These are the activations of a small neural network, seen along a few directions. Each row is one input.
In each table, some parts of the input vary, and every possible input appears once, in random order.
Descriptions start from the smaller parts, as in this example, which fits no table here: line(4) and (point or line(9) or (values(3) and ring(8))).
Shared parts are said once, and a part with two or three values counts as separate values.

Other details of the inputs shift rows strongly along two fixed directions, in all tables alike. That doesn't count.

A family of inputs:
row 1: [-87 -29  66 -15 -89 -37  29 -68 -69 -23  13  19 -48  84]
row 2: [ -4  38 -45 -37  38 -53  38 -17  -5  61  17  35  38 -65]
row 3: [  9  -6  26  23 -22  28 -17 -20  27 -28 -23 -11  -8  -8]
row 4: [ 60 -14 -32  42  43  43 -34  58  28 -59 -36 -61 -16  70]
row 5: [-82 -92  77  -5 -71 -44  51 -68 -28 -30   0 -10 -62  15]
row 6: [ 43  36 -19  10  42  31   7  20  28  20 -12  10  31 -55]
row 7: [-13  21 -11 -57  43 -21  20   8  -2  85  22  35  23 -48]
row 8: [ 60  13 -21  24 -10  71 -47  32  39 -62 -30 -28  14  81]
row 9: [ 31  23  30 -19  30 -75  13  12  -9  90  33  54  50 -76]
row 10: [ 11  34  -1 -48  37 -17  55 -22  -4  68   8  42  40 -65]
row 11: [ -1  38 -32 -34  12 -46  40 -17   5  48  54  39  30 -31]
row 12: [ 23  20 -55  25  19  15 -24  31  32 -24 -28 -12  23 -18]
row 13: [ 38  13 -32  22   0  62 -59  57  37 -18  -5 -36   6  76]
row 14: [ -90  -91   39  -29  -83  -19   17 -109  -87  -32   24   -4    1   32]
row 15: [  -7   29   10  -33   35  -21   21   10   14   85   53   25   16 -105]
row 16: [ 34  21  -2  30  -5  19 -31  25  -7 -19   2  -6 -33 -27]
row 17: [-98 -32  63 -16 -69 -40  30 -72 -78 -16 -24   6 -45  59]
row 18: [ 26   7 -13 -18  71 -34  62  27   3  58  36  26   5 -89]
row 19: [ 57   2 -27  15  39  16  -3  43  24 -20  26 -11 -10  45]
row 20: [ 43  20 -24  59   6  61 -64  56   0 -63 -48 -40 -23  34]
row 21: [-73 -51  28  24 -82 -16 -24 -56   6 -79 -39 -24 -33  47]
row 22: [ 20  -2 -26  36  16  75 -77  71  47 -42 -44 -47   1  44]
Each input here is: values(2) or (line(4) and values(5)).
- Which other rows belong to the same alternative as row 14? List them by row number. => row 9

A family of inputs:
row 23: [ 31   3 -35  32   2  44 -30  17   7 -37 -14 -31  -3 -12]
row 24: [  2  28 -32   5  24  -3 -12  20  16  11 -15   1   8 -14]
row 25: [ -4 -14  32  -5  -1 -37  38 -29 -31  19  37  26  -6 -48]
row 26: [ 26  12 -43  -9  -4  30 -31  10  16 -12  10 -11  46  63]
row 27: [ 34  30 -21  23   1  28 -38  10   5 -24 -32 -12  16  17]
row 28: [  2  -4 -15  13  25  11 -11  10  12  -5 -11 -13   8 -36]
row 29: [-29 -34  29  17 -51  -9   0 -39 -30 -57  -4 -11 -43  53]
row 30: [-45 -17  23 -30  -4 -30  21 -18  13  38   3  16  14 -49]
row 31: [-22  11   8 -27  24 -54  51  -5 -22  51  24  30 -17 -30]
row 32: [ 39  21 -14  27  11  28 -25  40 -15 -21 -22 -16 -20  31]
row 33: [ 38  13 -27  14   9  16 -10  -6   6 -11   7  -8  18 -40]
row 34: [-48 -41  63  16 -61   9 -17 -18 -23 -35 -17 -22 -48  55]
row 35: [-20  20 -27 -64  23 -28  41 -19 -10  73  46  35  53 -18]
row 36: [ 26  24   9   6   9  20  -7  27 -10   5   4   7 -13  -9]
row 37: [-18 -47  34  11 -42  -8  18 -44 -34 -38   3 -12 -33  23]
row 38: [ 26  28 -51  14  36  23 -22  28  22 -12  -7 -16   0 -25]
row 39: [ -5  11   5  13 -16  26 -36   9   9   0 -15 -10  -1 -12]
row 40: [ 41  19 -39   3  16  33 -25  35 -21   4  31  -4   7  54]
row 41: [ 25  15 -20  15  13   5   1  20 -16 -11  21  -2 -30 -15]
row 42: [ 22 -13   5   1  28   1  -5  42  27  15   7  -7  -2 -15]
row 43: [ 18  13  -6  10  -4  20 -32  10  44   0 -16 -10  22  -1]
row 44: [-53 -52  14   4 -37  11   1 -39 -12 -45 -35 -31 -22  25]
row 45: [-33 -36   4 -22 -21  10  -5 -11 -32 -17   8 -18 -15  99]
row 46: [ 50   7 -18  36  31  20 -17  42  -3 -11  13 -12 -14 -28]
row 47: [ 29 -27  -4  12   5   4  13  -2  10 -22   2 -12 -10  10]
row 48: [ -2  22   9   4 -19  20 -23 -17   2  -5 -16  11  16  -6]
row 49: [-50 -13   2 -22 -50   3 -10 -36 -45 -14  11   2   7  66]
row 50: [ 28  39 -33  15  15  28 -29  26  -4  -1 -25  -2   9 -10]
row 51: [-16 -19  22 -20  32 -38  52 -10 -25  42  33  21 -13 -65]
row 52: [-37 -29  46   0 -26  13  -1  -6 -14 -29 -30 -16 -35  49]
row 53: [ 25   3 -25  12  25   9   6  29  20 -24   1 -16 -16  16]
row 54: [ 53  -4  -6  17  23   3 -23  44  35   5   9  -7   3 -10]
row 55: [  3  -7  -8   4  16  -2  10  10  -7 -15   6 -10 -34   4]
row 56: [-16 -10  17  -9   6 -15  28   5  -8   1 -22   1  -7  32]
row 57: [ 48  28  -5   9  19   2  -2  19 -10   8   3   9   3   3]
row 58: [-19  17  -3 -18 -15 -31  25 -44 -21  11  27  26   6 -48]
row 59: [ 47  11 -37  -8  19  19 -11  22   6   9  31   1  32  63]
row 60: [ 36   9 -18  13  15  10 -37  31  45   1  -5  -9  26 -26]
row 61: [ 25  -2 -34 -11  18  33 -13  35   8  -6  12 -18  20  83]
row 62: [-19  17  -8 -47 -17 -26  16 -43 -38  42  49  33  40   3]
row 63: [  8  14  13 -26  14 -46  50 -14 -16  41  15  34  11 -14]
row 64: [-13  33 -23 -20   7 -25  28 -19 -24  33  33  31   2 -78]
row 65: [-38 -51  62  10 -59  -1 -10 -27   7 -36 -21 -21 -27  71]
row 66: [ 32 -22 -11  29  28  25  -8  38  28 -32 -12 -27  -5  13]
row 67: [ 14  -1  32  12 -13   6 -17   4   1   4  10  -6 -12   8]
row 68: [-23   1  23 -30  19 -36  44 -10 -34  39   1  19 -15 -12]
row 69: [-25 -23  19 -17 -43  -3   0 -35 -45 -13  25   5  -3  91]
row 70: [-31 -40  10   0 -42  -4  13 -50   3 -38 -20 -14   1  15]
row 71: [ 13  38 -13   6   4  32 -24  14   6  13 -13  14  14 -30]
row 72: [-53 -54  14   1 -41  10  10 -40   5 -49 -38 -28 -10  34]
row 73: [-39 -21   4  -1 -45 -16   8 -47   0 -43 -14  -3  -6  25]
row 74: [ 19  23 -12   5  -3  24 -21   2  32  -7 -25   5  28   2]
row 75: [ -2   2   4   0  -7 -40  26  -8   1   7   8  18  -7  21]
row 76: [ 34  36 -42  15  18  -4 -17  22  35  -1  -8   3  24  -3]
row 77: [ -4  42 -11 -17   3 -43  20 -22  -9  42  25  39  22 -51]
row 78: [ 37  16 -11  22   6  20 -50  26  22  -9  -3 -12  17 -27]
row 79: [ 16  27 -20   9  24  44 -33  26  26   3 -34  -6  16  -9]
row 80: [ 14   9 -16  12  21  -7   4  35  22  -8 -11  -8 -12  31]
row 81: [-16   7  -7  -8   6   2   5  -2  11   2 -38   1  17  13]
row 82: [-12 -21   9 -34  28 -33  71 -19 -10  41  31  19  -5 -51]
row 83: [-52 -41  56  -3 -42   8  10 -18  -3 -41 -36 -14 -26  71]
row 84: [ 28  23  18  -2   5   8   5   5  -8  11  13  18   0 -11]
row 85: [-64 -23  11   5 -45 -13  -2 -26   9 -41 -43 -11 -10  60]
row 86: [-33  -7   5 -26  19 -34  47 -27   5  39  11  24  26 -72]
row 87: [-27  -2 -22 -37  -2  -1   2 -19 -20  23  21   4  26  34]
row 88: [-21  14  12 -12  -7 -45  33  -8 -36  31  26  31 -24 -17]
row 89: [-40 -45  52   3 -34   8  -3  -5  14 -24 -23 -25 -25  56]
row 90: [ 35  31 -10  19   4  32 -46  18  29   4  -7  -9  20 -20]
row 91: [ 52  31 -24  30  15   1 -21  33   9 -10   5  -2  -6  19]
row 92: [-56 -33  33   2 -41  17 -19 -21  26 -22 -41 -22  -3  39]
row 93: [ 16 -27  11  16   2 -12  11  -2   8 -17   7  -3  -5  -1]
row 94: [-25  -9  15   6 -25   0 -26   0  -7  -4  -6  -4  -9 -24]
row 95: [-14  -4  34 -24  18 -17  25   5  -3  50  22  10 -15 -34]
row 96: [-37 -18  17 -12  -4 -10 -10  -6   2  16 -10   0  -1 -31]
row 97: [ -8  -3   6 -22   1 -47  53 -30 -13  19  35  28 -12 -24]
row 98: [  3 -22   6  12  -6   6  14  -5 -26 -13  11 -10 -34 -10]
row 99: [ 23  -3   8  18   9   4 -21  36  -5   8  16  -4 -21 -24]
row 100: [ -7  -4  11   7 -13 -13   1 -32 -12 -11   8   6  15 -39]
row 101: [ 27 -20   1  26  22  26 -40  53  21 -19 -12 -32 -25  11]
row 102: [-18 -29  15 -22  19 -20  50 -20 -23  25  22   6 -24 -38]
row 103: [ 27   5 -21  15  17   2  -8   4  29  -8  -1  -1  32 -35]
row 104: [ -1  11  -7  -4  -8  -6  -1 -14   7  -4 -29   6  21  14]
row 105: [ 21  22 -48  10  27  22 -10  25  36 -20 -10 -14  13 -11]
row 106: [25 13 13 -8 10  2 15  9 12 12  5 16  7 -2]
row 107: [ 13   2  29 -16  11 -41  19   0 -17  52  47  30  -2 -64]
row 108: [-27  32 -10 -13  -8 -34  17 -16 -19  34  14  34   3 -42]
row 109: [ -2   8  -1   8   9  31 -35  19  31   6 -24 -21   3  -6]
row 110: [ 16  25 -19   4  22  38 -20  26  41   2 -32  -2  28  -6]
row 111: [ 19  13 -21  23  14  14 -18  16  -1  -7   2  -5  11 -50]
row 112: [-40  11   7 -30   8 -26  27 -28 -21  39 -19  22   8 -28]
- The inputs of row 73 and row 38 match in every part but one. If row 47 is changed in the same way as row 73 into row 38, which row does it become? => row 102
- The inputs of row 96 and row 60 match in every part but one. If row 95 is changed in the same way as row 96 into row 60, which row does it become? => row 65
- The inputs of row 82 and row 37 match in every part but one. If row 89 is changed in the same way as row 82 into row 37, which row does it become? => row 67
- Describe the family of inputs behind these rows. => values(2) and ring(5) and (point or ring(8))
- A walk changes only the ring(5) part. It starts at row 36 and steps to row 84. List the rest of the walk in order. => row 106, row 83, row 52
- Change only the values(2) part in row 70. List by row number the other rows that result. => row 47
- A walk changes only the ring(8) part. It starts at row 108 and steps to row 64. List the rest of the walk in order. => row 23, row 111, row 94, row 39, row 71, row 50
- List by row number the other rows that have the ring(5) part and the values(2) part in common with row 88. => row 32, row 34, row 36, row 40, row 41, row 46, row 98, row 99
- Change only the ring(8) part in row 85. List by row number the other rows that result. => row 30, row 72, row 81, row 86, row 92, row 105, row 110
- List by row number the other rows that have the ring(5) part and the values(2) part in common with row 100. => row 27, row 33, row 48, row 58, row 62, row 77, row 78, row 90
